These are the activations of a small network on made-up records, seen along a few directions, one row for each record.
After each row come some of the record's fields: S, W, Z, F, T, C.
Not every record has every field; a missing one is left out.
The largest differences between rows may come from other fields.
(in the rows, 500 means zero)
Strong random noise was added to every row along 16 fixed directions; ignore it. To show where, here is one row again and again, with new noise each time:
[691 507 700 352 506 401 532 469 593 543 731 562 573 611 504 569 629 592
 432 489 239 192 377 370 278 560 376 323 438 643 502 475 379]
[521 553 615 376 418 583 450 572 723 527 702 479 342 420 575 537 406 645
 496 451 126 719 492 523 239 457 272 507 589 630 469 504 282]
[456 603 580 462 458 594 555 559 411 345 517 509 502 550 399 336 669 541
 583 535 606 707 612 599 493 553 589 523 368 471 364 611 612]
[488 466 584 454 486 571 449 459 614 537 523 453 642 256 517 558 417 602
 483 429 289 574 573 360 331 509 588 766 589 474 573 612 562]
[370 608 288 340 422 558 651 612 400 620 692 519 419 528 449 395 598 267
 607 541 723 821 728 525 660 744 661 731 698 396 468 504 460]
[485 398 577 521 521 559 387 645 555 488 485 366 538 511 530 540 380 535
 473 493 375 479 447 543 412 356 421 525 489 560 491 575 382]
[818 669 396 446 273 688 320 575 584 609 423 400 512 515 509 658 705 462
 367 733 306 584 530 445 372 703 575 630 759 590 676 588 489]
[627 537 581 641 450 430 584 660 680 379 481 383 525 592 492 313 460 441
 527 324 493 289 600 545 672 497 421 556 430 399 725 763 369]
[401 207 330 499 436 391 436 637 569 712 683 683 364 364 275 423 521 308
 576 348 567 395 718 433 472 593 419 466 472 440 460 215 298]
[331 514 354 712 193 539 460 684 359 443 363 342 736 633 444 448 660 434
 610 653 409 211 381 619 238 252 647 460 340 566 587 551 417]
[181 636 336 457 279 612 356 469 396 487 538 577 537 444 469 659 480 574
 360 774 495 629 537 477 430 456 874 703 629 561 618 328 484]
[384 362 531 506 553 568 629 615 585 599 428 592 516 425 411 311 453 572
 552 222 539 514 501 474 398 515 372 454 452 518 514 608 524]
[679 671 567 419 597 462 505 175 446 331 531 557 345 522 690 657 557 544
 426 688 373 449 361 337 498 341 500 293 588 437 532 448 532]
[422 532 645 587 511 429 622 342 397 559 483 520 433 412 448 323 558 440
 676 508 271 540 649 529 149 322 486 487 523 429 416 458 401]
[478 394 340 528 407 573 429 487 317 489 536 676 301 394 540 677 486 405
 494 663 526 494 505 427 430 416 567 502 549 506 369 303 482]
[329 390 414 310 633 359 802 510 506 609 575 549 612 542 488 304 626 482
 603 235 681 350 389 348 474 484 425 258 535 385 653 605 533]
[305 401 306 470 471 513 649 540 264 513 379 475 364 493 454 263 531 377
 710 454 607 551 512 658 352 358 562 406 649 418 654 565 442]
[699 388 739 592 609 435 314 389 283 146 450 301 660 437 489 556 632 462
 605 694 460 354 579 496 459 262 669 546 241 323 288 612 677]

[146 395 539 735 530 345 753 490 317 396 440 508 615 312 550 367 294 416
 619 373 602 384 676 481 491 196 732 774 486 209 600 627 509]
S=s1, W=w4, Z=z1, F=f1, T=t1, C=c2
[466 143 617 516 598 468 556 607 464 575 402 904 363 320 394 472 309 676
 327 243 628 272 603 394 444 610 441 545 524 615 607 477 529]
S=s1, W=w4, Z=z1, F=f1, T=t1, C=c2
[597 542 436 708 410 429 674 487 720 665 390 421 558 455 440 208 704 390
 756 258 276 390 476 441 286 397 150 260 400 376 514 586 430]
S=s3, W=w5, Z=z2, F=f2, T=t2, C=c1
[428 596 447 622 416 665 436 422 631 257 403 499 559 367 543 519 516 677
 523 421 529 576 333 469 553 381 521 434 253 446 505 546 772]
S=s3, W=w4, Z=z1, F=f1, T=t1, C=c2
[595 564 385 562 330 446 612 606 529 457 528 536 224 510 488 322 703 396
 684 458 506 574 678 622 422 512 297 368 519 427 509 518 396]
S=s3, W=w4, Z=z1, F=f1, T=t2, C=c1
[311 577 667 371 594 465 641 573 604 358 616 690 522 643 535 487 298 782
 254 347 724 437 393 507 692 622 611 493 367 625 592 573 550]
S=s1, W=w2, Z=z2, F=f2, T=t2, C=c1
[742 220 600 781 420 564 422 688 494 529 299 687 462 337 551 719 397 541
 297 489 482 196 589 367 375 486 432 651 473 556 441 544 554]
S=s3, W=w4, Z=z1, F=f1, T=t1, C=c2
[339 542 531 392 629 402 509 494 572 474 472 397 581 463 632 567 636 606
 444 586 602 779 532 362 523 310 416 382 605 355 466 594 584]
S=s1, W=w3, Z=z1, F=f1, T=t2, C=c1
[511 455 412 562 506 515 417 432 424 693 190 322 750 469 272 275 774 398
 619 500 449 453 513 562 141 446 634 334 554 394 606 512 599]
W=w4, Z=z2, F=f2, T=t2, C=c1
[523 419 316 305 520 554 469 658 741 656 659 408 673 459 409 479 572 420
 531 285 657 592 450 404 751 790 410 536 485 493 539 527 576]
W=w1, Z=z1, F=f1, T=t1, C=c2
[403 380 544 436 480 532 377 736 556 553 589 508 369 604 402 473 377 545
 395 464 527 603 520 668 524 545 403 476 476 658 468 404 319]
S=s2, W=w1, Z=z1, F=f2, T=t1, C=c2
[446 565 472 648 112 543 387 771 629 486 696 557 398 463 376 492 465 468
 532 512 345 508 668 645 504 618 464 763 398 595 466 401 284]
W=w3, Z=z2, F=f2, T=t2, C=c1
[401 418 507 647 482 523 419 522 501 552 377 623 560 476 459 632 396 552
 337 527 493 387 520 402 383 424 615 503 450 559 425 371 518]
W=w1, Z=z2, F=f2, T=t2, C=c1
[241 641 743 499 658 329 729 437 472 564 536 456 736 669 431 270 487 560
 513 422 592 500 653 564 490 484 638 550 416 485 496 599 491]
S=s3, W=w1, Z=z1, F=f2, T=t2, C=c2
[430 417 316 350 461 449 540 359 391 290 571 674 484 269 502 517 527 579
 583 428 672 550 619 414 588 568 758 625 524 370 645 520 728]
S=s1, W=w4, Z=z1, F=f2, T=t1, C=c2
[417 386 391 425 371 273 727 641 537 539 677 467 563 524 536 404 651 427
 713 331 568 285 530 479 446 499 382 452 463 445 619 556 409]
S=s3, W=w2, Z=z1, F=f1, T=t1, C=c2
[293 368 377 650 221 657 395 633 330 440 489 556 641 339 485 622 330 573
 563 558 313 358 434 599 151 368 762 803 416 666 459 458 490]
S=s1, W=w4, Z=z2, F=f2, T=t1, C=c1
[499 486 635 515 391 575 563 543 521 306 594 662 439 429 444 347 432 670
 636 325 298 493 500 637 316 534 394 498 215 657 353 570 510]
S=s1, W=w3, Z=z1, F=f2, T=t2, C=c2
[550 495 409 335 373 557 584 530 476 303 804 574 488 531 430 380 524 530
 726 357 484 437 422 612 610 765 499 533 302 674 452 515 542]
S=s2, W=w1, Z=z2, F=f1, T=t1, C=c2
[435 597 547 462 550 429 506 458 559 498 564 432 522 732 449 394 510 517
 495 469 377 428 351 615 458 390 421 215 369 612 460 398 333]
W=w1, Z=z1, F=f2, T=t2, C=c2
[348 551 341 579 357 438 620 472 563 381 702 659 237 432 656 501 312 458
 543 396 407 416 440 449 589 312 379 442 474 426 549 377 288]
S=s3, W=w4, Z=z1, F=f2, T=t2, C=c2
[640 573 528 792 445 372 652 388 309 274 245 304 397 430 541 281 577 306
 779 564 507 452 748 714 436 295 635 625 467 241 552 696 580]
S=s3, W=w1, Z=z2, F=f1, T=t2, C=c1
[493 432 371 564 575 586 277 364 255 675 360 554 360 473 491 723 512 324
 418 838 592 620 508 438 584 455 545 521 663 528 333 182 520]
S=s3, W=w3, Z=z1, F=f1, T=t1, C=c2
[377 379 369 360 346 381 559 771 673 572 812 446 676 484 595 683 698 505
 504 451 534 454 335 263 404 421 308 364 403 417 372 448 469]
W=w2, Z=z2, F=f2, T=t1, C=c1
[467 454 464 460 530 372 512 618 733 633 572 410 627 509 591 616 518 483
 369 477 519 493 561 318 601 441 424 512 607 403 587 547 398]
S=s3, W=w1, Z=z1, F=f1, T=t1, C=c2
[401 791 696 449 539 532 862 395 374 487 674 723 279 534 576 374 468 536
 549 488 605 814 684 541 641 730 499 732 567 527 316 558 556]
S=s3, W=w3, Z=z1, F=f1, T=t2, C=c1
[795 443 567 267 655 386 477 376 490 524 577 511 530 497 361 440 770 442
 445 469 587 327 540 357 560 733 547 344 604 336 712 534 633]
S=s3, W=w4, Z=z1, F=f1, T=t1, C=c2
[373 474 616 488 666 572 502 518 420 695 353 616 503 553 563 651 450 588
 275 627 606 713 502 401 460 447 435 477 665 597 316 473 541]
W=w3, Z=z1, F=f2, T=t2, C=c2
[530 704 359 593 450 581 500 425 651 691 512 385 632 524 557 497 512 320
 603 524 324 657 474 401 602 572 379 639 527 534 413 473 431]
S=s1, W=w3, Z=z1, F=f2, T=t1, C=c2

Which values does each new row have?
[632 330 205 441 322 484 228 418 570 465 631 545 233 156 270 454 629 346
 696 472 409 571 694 519 468 636 488 464 494 343 584 215 456]
S=s3, W=w2, Z=z1, F=f1, T=t2, C=c1
[892 466 542 380 672 493 501 352 401 691 446 451 440 542 423 370 583 279
 612 496 382 505 614 575 433 794 472 525 686 557 499 562 456]
S=s1, W=w3, Z=z1, F=f2, T=t2, C=c2
[686 778 702 456 652 278 761 329 539 316 699 327 581 623 715 520 643 424
 581 500 636 437 514 350 781 543 495 542 423 263 466 680 640]
S=s3, W=w2, Z=z2, F=f1, T=t2, C=c1
[347 512 333 402 408 565 511 643 594 469 656 499 405 684 399 300 591 504
 679 353 548 598 279 665 628 516 197 178 269 622 406 394 383]
S=s3, W=w3, Z=z1, F=f2, T=t1, C=c2
[423 122 452 263 453 489 522 809 417 432 569 576 281 365 517 485 257 653
 487 294 541 478 511 672 332 453 471 515 719 576 764 652 386]
W=w1, Z=z1, F=f2, T=t1, C=c2
[312 478 411 394 582 439 562 443 589 594 465 548 628 541 596 605 373 616
 286 480 526 353 316 345 580 399 556 405 620 541 730 465 478]
S=s3, W=w1, Z=z1, F=f1, T=t1, C=c2
[506 642 429 269 662 414 776 425 324 520 588 688 612 776 666 616 781 483
 374 640 827 498 401 282 621 629 644 237 505 541 277 498 688]
S=s1, W=w1, Z=z1, F=f1, T=t2, C=c1
[837 348 419 506 624 556 457 349 407 527 344 656 236 423 333 363 593 334
 587 384 638 429 523 531 582 702 430 292 431 425 454 404 641]
S=s3, W=w2, Z=z1, F=f2, T=t2, C=c2
[534 446 512 315 469 350 488 359 377 637 721 414 740 517 319 405 558 395
 694 516 269 248 627 582 262 746 800 689 541 596 611 434 414]
S=s3, W=w1, Z=z2, F=f2, T=t2, C=c1
[412 476 301 451 378 638 306 562 365 315 441 364 208 436 650 645 384 571
 549 671 520 723 344 763 390 294 566 448 601 544 570 413 509]
S=s3, W=w4, Z=z2, F=f1, T=t2, C=c1
[363 475 382 465 329 488 549 584 328 460 481 513 421 566 485 435 596 498
 575 585 531 432 451 643 389 436 553 424 546 531 657 477 452]
S=s3, W=w3, Z=z1, F=f1, T=t1, C=c2
[375 527 502 593 574 569 619 583 498 735 461 624 487 620 597 582 335 460
 415 499 509 523 390 440 507 472 343 488 571 646 316 444 395]
S=s1, W=w3, Z=z2, F=f2, T=t2, C=c1
[472 614 646 485 613 270 647 533 547 481 358 586 525 655 661 644 670 635
 105 619 907 388 578 249 786 468 552 379 670 297 752 627 649]
S=s3, W=w3, Z=z1, F=f1, T=t2, C=c1
[605 393 366 733 374 606 444 622 462 592 221 570 260 405 532 539 495 419
 473 546 547 521 505 488 486 412 323 490 637 457 549 497 512]
S=s3, W=w3, Z=z2, F=f2, T=t1, C=c1
